Each row below holds a small network's activations on one input, seen along a few directions.
Each table varies a few parts of the input and shows all the possible inputs, shuffled.
Descriptions start from the smaller parts, as in this example, which fits no table here: values(3) and (point or line(9) or (line(4) and ring(8))).
Shared parts are said once, and a part with two or three values counts as separate values.
In the rows, zero is written as 128.

Other details of the inputs shift rows strongly along two fixed directions, in all tables alike. That doesn't count.

Rows:
r1: [147 119 163 107 137 160 149 155 133  83 152 121 129 122 148]
r2: [117  95 103 160 124 142 124 160 165 189  78 198  31  95  82]
r3: [132 164 113 138 128  82 102  78 111 161 145  91 173 151 143]
r4: [157  94 198  84 139 203 177 178 133  37 132 137 129 118 141]
r5: [138 171 120 126 129  81 103  76 104 134 165  66 191 161 156]
r6: [145 143 116 146 126  87  90  64 138 146 168  91 148 146 151]
r7: [121 159 107 145 116  86 105  72 101 132 166  77 178 142 165]
r8: [117 157  96 153 114  79  99  74 105 145 162  82 168 142 157]
r9: [149 129 144 129 131 119 116  90 135 119 156 106 147 137 151]
r10: [122 119  82 170 126 102 100 132 165 203 111 167  64 109 100]
r11: [121 134  88 178 121  81  85  75 152 216 125 143  84 120 116]
r12: [128 109 164  74 128 169 165 179 116  71 108 138 137 133 114]
r13: [124 153 114 114 120  79 100  76 112 143 148  88 173 157 135]
r14: [114 165 104 146 130  84 101  68 111 145 155  89 180 148 145]
r15: [126 144 136 125 119 123 134 106  98  97 155  91 175 133 163]
r16: [112 130  58 194 118  66  71  82 162 243 114 155  57 118  96]
r17: [134 115 182  64 129 173 170 167 108  54 120 124 160 136 130]
r18: [114 136  81 163 124  94 102 124 139 213  87 159  98 124  90]
r19: [121 110 150 116 124 174 167 170 111  90 107 150 128 108 134]
r20: [141 117 161 116 131 155 144 135 131  97 140 127 115 120 140]
r21: [144 104 169 102 134 179 163 172 133  68 133 135 102 117 133]
r22: [124 157 143 117 136 120 131  92 100  92 160  84 198 148 160]
r23: [112 102 101 141 130 153 143 207 148 172  51 203  56 105  65]
r24: [137 131 154 100 135 153 153 165 111  87 124 118 149 137 130]
r25: [145 139 141 129 132 117 120 103 133 124 165 104 145 130 156]
r26: [123 103 106 159 129 137 125 156 166 195  86 198  53  93  93]
r27: [129 122 154  79 127 145 149 154 113  77 126 115 153 143 125]
r28: [ 91 108  80 161 131 139 129 178 150 181  60 201  62 104  68]
r29: [119 133 147 109 138 155 151 146 110  80 129 120 160 132 136]
r30: [116 153  92 154 115  81 101  84 108 145 156  88 159 140 152]
r31: [159  91 202  77 140 210 182 191 131  19 137 132 129 122 143]
r32: [ 99  89 123 128 137 193 169 224 142 125  51 214  64  95  70]
r33: [150 148 125 136 128  85  93  62 130 120 188  66 167 156 164]
r34: [150 112 177  97 138 179 163 170 133  68 144 131 127 116 147]
r35: [104 122  85 144 116  95 105 118 143 211  76 173  93 123  80]
Each input here is: line(5) and (values(3) or line(4)).
Question: Changing only the line(5) part turns r29 into r14. The same change can be made to r5. Which row results?
Answer: r18
Question: List by row number the other rows that have the line(5) part in common with r30.
Answer: r10, r21, r23, r27, r28, r33
Question: Which other rows does r1 become when the line(5) part takes its other values? List them by row number.
Answer: r10, r25, r26, r34
Question: A walk changes only the line(5) part. It starts at r35 and steps to r17. List the rest of the walk in order.
Answer: r13, r12, r27
